A small network was shown many inputs. Here are its activations along a few directions, one row for each input.
In each table, some parts of the input vary, and every possible input appears once, in random order.
Descriptions start from the smaller parts, as in this example, which fits no table here: one of 5 places around a ring, together with either a single point or one of 9 places along a line or (one of 3 separate values, together with one of 4 places along a line).
Shared parts are said once, and a part with two or three values counts as separate values.
In the rows, 128 means zero.

Other details of the inputs shift rows strongly along three fixed directions, in all tables alike. That doesn't count.

Table:
r1: [146 147 136 148 117 139 117 147 148 189 107  77]
r2: [129 133 152 151 113 150 134 145 135 193 127  77]
r3: [131 140 121 136 145 141 138 142 141 142 134  80]
r4: [180  99 139 131  95 123 112 141 109 170  78 156]
r5: [172 129 112 128  90 117 113 122  95 148  47 156]
r6: [ 81 101 139 116 170 118 143 118 153  73 189 131]
r7: [135 116 147  74  99 124 123 103  99 100 100 176]
r8: [129 121 150 149 116 156 144 156 127 187 134  69]
r9: [113 165  90 131 152 126 100 126 154 105 141 101]
r10: [154 156  56 118 123 104  70 117 134  63  81 213]
r11: [164 165 125 159 123 121 112 162 142 178 126 112]
r12: [102 126 119 121 158 113 135 114 159  72 187 133]
r13: [ 99 109 149 135 152 132 145 135 140 117 174 123]
r14: [131  48 165 111  86 140 171 121  96 131 127 175]
r15: [152 132 161 160 130 134 129 162 138 192 142  93]
r16: [106  92 161 117 146 119 162 124 143 119 187 113]
r17: [130 136  97 116 100 118 102 105  99 116  73 182]
r18: [ 99 105 152 137 148 137 156 135 142 108 180 122]
r19: [156 178 118 164 122 125 115 144 124 169  98  96]
r20: [105  27 168  94  95 161 196 110  71 131 121 150]
r21: [ 84 156 147  91 152 123 131 103 131  73 181 132]
r22: [120 205  64 144 168 119  94 118 142  83 129 127]
r23: [114 183  97 136 153 108  97 120 155 114 127 108]
r24: [138 103 109 106 115 127 134 101  95 100  82 168]
Description of these inputs: one of 2 separate values, together with either a single point or one of 5 places around a ring or one of 6 places around a ring.
Start at r14 and move only the place on the ring of 5, one step at a time. The first step leads to r11. Which rows follow, in order? -> r15, r13, r18
List by row number the other rows that have the choice among 2 separate values in common with r10. -> r1, r3, r4, r5, r6, r7, r9, r12, r16, r23, r24

Table:
r25: [115 249  95 127 186  94  76 117 169  77 171 106]
r26: [104  10 186  84 124 126 205  98  98  94 149 149]
r27: [102 178 160 141 200 107 152 138 174 107 216  47]
r28: [ 71  39 186  87 115 142 192  95  81  88 182 185]
r29: [143 173  84 152  95 172 151 111  47 186  12  65]
r30: [116 188 164 157 166 133 137 155 164 156 204  52]
r31: [154 136 128 131 147 106 131 132 145 129 120 101]
r32: [206 133 155 143  88 126 128 165 104 195  62 130]
r33: [ 71  29 176  59 119 132 173  78 105  89 145 144]
r34: [158  81 171 117  76 149 138 145 115 205  75 102]
r35: [203 115 126 140  83 130 106 160 124 203  37 114]
r36: [113  93 149 130  88 151 138 132 102 155 125 154]
r37: [151 136 165 155 149 130 141 166 172 203 139  12]
r38: [149 162  43 136 145 102  83 117 138  65 101 196]
r39: [126 128 123 127 119 137 111 131 143 146 118 114]
r40: [178  93 163 151  89 141 158 162  97 189  99 144]
r41: [114 211 147 144 176 119 118 142 168 127 194  63]
r42: [156 163  49 126 141  97  80 111 137  61  91 192]
r43: [163  67 143 158  98 142 159 153 105 173 101 145]
r44: [104  44 185  98 124 132 197 109  92  98 163 162]
r45: [ 95 189 108 181 177 143 104 158 193 151 192  51]
r46: [ 89 116  71  97 129 124  94  88 127  54 121 200]
r47: [149 176  22 137 137 107  52 123 148  79  81 187]
r48: [106 133  38 127 148 113  80 103 137  46 118 202]
r49: [118 172  71 113 113 121  73 108 122  87 106 196]
r50: [ 69  47 192  53 108 130 176  75  92  91 154 155]
r51: [108 114  61  95 144 107  94  87 132  36 114 195]
r52: [190 169 133 132  67 132  84 155 115 206  46 127]
r53: [ 67 124 179 150 168 146 176 137 143 127 242  83]
r54: [ 96 161 150 183 191 133 159 161 169 131 230  65]
r55: [183 141 147 136  60 145 103 157 108 216  60 128]
Describe the family of inputs behind these rows. -> either a single point or (one of 5 places along a line, together with one of 6 places around a ring)
Start at r37 and move only the place on the line of 5, one step at a time. The first step leads to r35. Which rows follow, in order? -> r51, r47, r48
Change only the place on the line of 5 in r41. List by row number the other rows that result. -> r25, r28, r30, r53
